Each row below holds a small network's activations on one input, seen along a few directions.
Each table varies a few parts of the input and shows all the possible inputs, shuffled.
A made-up example of a description, with smaller parts first: one of 4 places along a line, together with either a single point or one of 9 places around a ring or (one of 2 separate values, together with one of 8 places around a ring).
Shared parts are said once, and a part with two or three values counts as separate values.

Other details of the inputs vary at random and push rows far along three fixed directions, the same in every table; ignore that.

Table:
r1: [ -4  -5  37  18   9  70   7  14 -26  32 -36 -19]
r2: [-22  -9  20  10 -39  32 -29  23  20 -33 -13  -5]
r3: [  3   6  48  -8  30  25 -16   3  35  33  -1  -9]
r4: [  6  -7 -12  14 -23  19  19  12 -47  19 -16  -5]
r5: [ -9  12  45  -5  28  33 -27  -8  41  27 -12   3]
r6: [ 11   0  30  -4   8  55   9  25 -44  36 -42 -21]
r7: [ -9  -6 -23  -5 -15 -34  17 -20   9 -24  44  23]
r8: [ 23  17  34 -32 -21  32 -36  44   5   6 -40 -31]
r9: [ -1  15 -18   3 -50 -22 -20  36 -21 -60  20  -2]
r10: [-17 -11  30 -11  73  -6 -20 -50  49  61   0  17]
r11: [  6  -3  43 -35  32  23 -14   2  26  30  -9 -11]
r12: [-14  -6   5  39 -19  51   1  -9 -28  -1 -16  12]
r13: [-12  12 -22 -17  12 -83  -4 -17  23 -24  36   3]
r14: [  4  -3 -55  57 -15  27  41   5 -20 -42   4  18]
r15: [  8  13  17 -15 -39  13  -7  47   1 -24  -1 -14]
r16: [  1  -4 -40  32  47 -39  78 -77 -67  39  34  38]
r17: [ 20  -5  32 -32 -21  25 -46  45   4   4 -45 -33]
r18: [  3  -6 -13   2 -18  14  10   2 -55   7 -32  -7]
r19: [-25  -9  -3  -1   6 -54   6 -19  43 -30  57  24]
r20: [  4   6  23 -38  -4  -8 -60  46  34  17 -33 -42]
r21: [ -2  -5   2 -24  13 -63   3  -6  22 -33  59  27]
r22: [-35  -1  -9   5   0 -52   2 -37  59 -31  38  22]
r23: [-19   2   2  14  -2  -8  -7 -26  42   7   1   3]
r24: [ 44   4 -24   7  17  53  -1  21 -22  28 -66 -19]
r25: [  3   7  15 -33  37 -49 -37   2  24  -3  26   2]
r26: [ 14   1 -26  20  11   6  38 -40 -69  41 -28   1]
r27: [ 41  -5 -16   4 120   4  30 -47  -3  87 -10  24]
r28: [  1  -1 -40  50   2  58  13  -1  -4  -9 -33  12]
r29: [ -9 -18  13  26  39  17  24 -34 -32  25  13  18]
r30: [  4 -19   7   4  -6  46  12  -2 -22  48 -53 -33]
r31: [-15 -11   7   6   4 -17   7 -12  32   7   8 -10]
r32: [  0 -20   2  11 -15  41  16   2 -46   0 -13  -1]
r33: [-12  21 -23  19 -14   1  25   7 -76 -39   8   8]
r34: [-16   5  46  -9  33  31 -25  -7  38  23 -16   0]
r35: [ 18  -8  45 -49  -2   1 -56  29  78  10   3 -20]
r36: [ -7  -4   4  12   1 -16   5 -15  32  14  12  -7]
r37: [ 27  20 -29 -18  52 -40 -25   9  49  -6  11   3]
r38: [-19  -5  -3  26  78  -8  26 -89 -10  59  23  48]
r39: [  5  -4 -17   6 -22   8  19  -3 -48   8 -41 -20]
r40: [ -6  -7 -36  21   7 -21  56 -57 -35   8  28  24]
r41: [-11  -7 -18  -5 -58 -24   7  35  -4 -49  14  -3]
r42: [-20  -3 -14  22 -66  -6   2  25  13 -52  24   1]
r43: [ -2 -12   9  37 -17  46  13   4 -37   5  -6   0]
r44: [ 15  -1 -51   5   9 -21  24  -8  30 -43  33  27]
r45: [  4  12 -24  20 -18   6   8   4 -50  17 -31 -25]
r46: [  3   7  17 -16 -42  29  -8  33  12 -27  -1 -13]
r47: [ -8  16 -30   2 -56 -29 -16  34 -16 -49  11  -8]
r48: [ -5  28 -26  22 -21   1  23   7 -74 -38  13  11]
r49: [ 10  -9  29 -40  33 -33 -20   2  56  49 -11 -25]
r50: [ 27   3  35 -42 -12   3 -56  37  33   8 -23 -25]
r51: [  1   7 -27  -7 -64 -25  -5  24 -12 -53   8   0]
r52: [ -5 -14  10 -34  19 -32 -10 -15  47   8  24   6]
r53: [ -4  16  -7 -15 -48 -14   3  28 -19 -69  10   2]
r54: [  5   0  -2 -19   7 -64   1  -7  25 -30  66  30]
Description of these inputs: one of 6 places along a line, together with either a single point or (one of 2 separate values, together with one of 4 places along a line).
Q: Changing only the place on the line of 6 turns r50 into r43. The same change can be made to r51. Which row results?
A: r42
Q: Changing only the place on the line of 6 turns r13 into r49. The same change can be made to r25. Which row results?
A: r21
Q: Change only the place on the line of 4 in r10. List by row number the other rows that result.
A: r2, r22, r34
Q: A walk changes only the place on the line of 6. It starts at r45 and steps to r26. List the rest of the walk in order.
A: r16, r40, r36, r23

Table:
r55: [ -4  17 -11 -26  84 -51 -30 -69  18  30   1  41]
r56: [ 16  17  38 -52 -18 -32 -67  62  58  41 -34 -63]
r57: [-34 -11  39 -29 -10 -50 -59   5  94   9  39 -10]
r58: [-18 -24  27  24 -38  90  17  14 -59  19 -53 -19]
r59: [-29   1 -73  68  32 -15  95 -71 -63  13  26  33]
r60: [ 17 -16 -20  27 -49  89  14  32 -24   9 -63 -31]
r61: [ 12   4 -31  -8 -49 -52  31   6 -39 -61  36  17]
r62: [-17   2  38  28 -13  90 -13  39 -35  -1 -39 -35]
r63: [ 22  21  26 -57  27 -55 -56  48  57 -22  29 -13]
r64: [  17  -17  -11   13  124  -14   44 -102    9   93   -5   27]
r65: [ -40  -14  -10   12 -113  -42   -3   13   22 -103   56   14]
r66: [  9   5  70 -23  59  62 -19 -25  14  79 -18   6]
r67: [ 14 -16  16 -57  21 -61 -32   5  39  16  11 -21]
r68: [ 31  10  11  -9 -39  77   1  57 -78  19 -64 -32]
r69: [   1   21  -47   42  -43  -26    7   27   28 -103   43   19]
r70: [  3   3 -62  47  24  -9  70 -42 -43 -39  35  68]
Q: What do these inputs look like to the network?
A: either a single point or (one of 3 separate values, together with one of 5 places along a line)
Q: Change only the choice among 3 separate values in r68. List by row number the other rows that result.
A: r66, r70
Q: Change only the place on the line of 5 in r69. List by row number the other rows that result.
A: r59, r60, r64, r70
